These are the activations of a small neural network, seen along a few directions. Each row is one input.
Each table varies a few parts of the input and shows all the possible inputs, shuffled.
Descriptions start from the smaller parts, as in this example, which fits no table here: one of 6 places along a line, together with either a single point or one of 11 places along a line or (one of 3 separate values, together with one of 5 places around a ring).
Shared parts are said once, and a part with two or three values counts as separate values.

Table:
r1: [ -1 -18  14   3  -5   9   0  15 -17  18  16]
r2: [ -8  14 -10   4  14 -14   1  18   4   6  43]
r3: [  3  -4  -9   4   4  -9  -1 -27 -13   8 -11]
r4: [ 4 -4 -6 31 -1 10 -1 28  6  3 -7]
r5: [ 20   7 -28  21 -15   5   8   3   8  -9 -19]
r6: [ -6   9  14  -6   1   0  -5   8 -17  11  43]
r7: [  9   5  -8  20 -10   1 -12 -21  -9   1 -30]
r8: [-19   4  10  -2 -13 -13   4 -24   1 -23 -28]
r9: [ -4 -10  -9  13   9  -3   9  25   2  15  14]
r10: [ -6  -4  30 -13 -17 -10  -4  -1  -6 -18 -21]
r11: [ 12  19 -31  -4   5 -19   9 -11   7 -11  29]
r12: [ 22  -4  12   9 -14   4 -19   2 -17   5 -24]
r13: [-27  -3 -11 -50  44  41  -8  -7  33  15 -16]
r14: [ -6   6 -11  -1 -18  -9  23   0  18 -33 -17]
r15: [ 16 -10  11  -7   0  -5  -6  -3 -22  15  -4]
r16: [-23  -6  11  10  -4  -4  12  27  16 -21  -3]
r17: [  7 -13  16  20 -16  20 -13  18 -12   6  -5]
r18: [  0  -4  -1 -37  34  32   3 -15  52  28   0]
r19: [  1  18  -8  -3  14 -19  -5 -36 -13  -4  16]
r20: [ 14  -2 -30   5  -3  -8  16  -3   5   0   2]
r21: [-21 -15  33  -2 -20   6   0  16  -1 -18  -1]
r22: [ 12  15  12 -15   7 -14  -9 -11 -22   5  23]
What is each input in this table made of?
Answer: either one of 2 separate values or (one of 4 places along a line, together with one of 5 places around a ring)
Which of the alternatives is r15?
Answer: one of 4 places along a line, together with one of 5 places around a ring
Change only the place on the ring of 5 in r4. List by row number the other rows that result.
Answer: r5, r7, r12, r17

Table:
r23: [ -1  11 -30  -9  43   8  -9 -22  11  34   9]
r24: [-16   0  18 -44  17  12   5   3  33   2   9]
r25: [-29   1 -18 -15  17  17  21  11  44 -11  -2]
r26: [ -1  -9 -31  -6  19  31   6   3  41   9 -21]
r27: [  2  -2  20  35 -47 -25 -11  -2 -42 -38 -54]
r28: [-19   4   7 -46  27   9  -3 -15  10   9  30]
r29: [ 14  -8   7 -34  21  29  -4  -3  27  22 -10]
r30: [ 36   0 -11  30 -38 -38  19  23 -31 -14  22]
r31: [  9   0  -4 -37  29  26 -11 -21   3  33   9]
r32: [ -6 -27  37  47 -44 -14  -4  19 -44  -9 -22]
r33: [ 26  15  -1  39 -51 -38   4 -25 -29 -37 -17]
r34: [-26  15 -16 -17  44  -7   2 -16  15   8  30]
r35: [  9  -1  21  58 -36 -10 -14  45 -40  -8  18]
What is each input in this table made of?
Answer: either one of 5 places around a ring or (one of 2 separate values, together with one of 4 places along a line)
Change only the choice among 2 separate values in r34. List by row number the other rows that result.
Answer: r23

Table:
r36: [ 13   5   2  10 -21 -14  -8 -30 -21 -15 -36]
r37: [-12   3 -19 -25  23  15  10 -10  38  -1 -10]
r38: [  3   8  -8 -36  26  10  -7 -38  14  13 -12]
r39: [-17  -9  -8 -18  21  28   7  14  38   8  -7]
r40: [-16 -14  29 -28  20  29 -14   7   9  23   0]
r41: [  3   5 -14  17   2 -10   9  27  -1   3  38]
r42: [ 19  19 -16   1   7 -27  -3 -28 -27  10  34]
r43: [ -2 -13   6  27 -29   3   8  22   5 -20 -30]
r44: [  6  16 -26  11   5 -23  13   2  -2  -4  35]
r45: [  4  -1  21   5   0  -6 -11  20 -30  18  46]
r46: [ -2 -19  39  14 -29   4 -12  17 -26  -5 -24]
r47: [  1   0  -6  21 -26  -9   9  -3   5 -28 -34]
What is each input in this table made of?
Answer: one of 3 separate values, together with one of 4 places along a line
The inputs of r37 and r38 match in every part but the place on the line of 4. If r44 is changed in the same way as r37 into r38, which row does it become?
Answer: r42
Change only the choice among 3 separate values in r40. List by row number the other rows that result.
Answer: r45, r46

Table:
r48: [-22 -13  12 -54  47  36  -7  -3  24  37  20]
r49: [-24   0  -5 -39  46  34   4  21  51  21  28]
r50: [ -9  -3  10  -7  -2   7  -8 -32   7 -11 -51]
r51: [  1 -23   9  29 -28  11   6  38   4 -14 -34]
r52: [ 13  13 -31  27   7 -20   7   6 -10   9  47]
r53: [ 18  13 -13 -24  10 -13  -1 -40   0   3  -5]
r54: [ 18  15 -10   7  13 -17 -13 -10 -35  22  35]
r55: [ 12  18 -37  -8   5 -10  18 -21  20 -14   4]
r56: [ -3  -1  15  33 -32 -30  11  28 -26 -20  22]
r57: [-17   0 -17   4  -7   5   9  -8  25 -27 -47]
r58: [  7 -20  32  15 -30  19 -13  13 -14   2 -37]
r59: [  5   0  34  16 -29 -21 -14   8 -47 -11  16]
What is each input in this table made of?
Answer: one of 2 separate values, together with either a single point or one of 5 places around a ring
The inputs of r55 and r53 match in every part but the choice among 2 separate values. If r56 is changed in the same way as r55 into r53, which row does it become?
Answer: r59
Change only the choice among 2 separate values in r52. List by row number the other rows that result.
Answer: r54
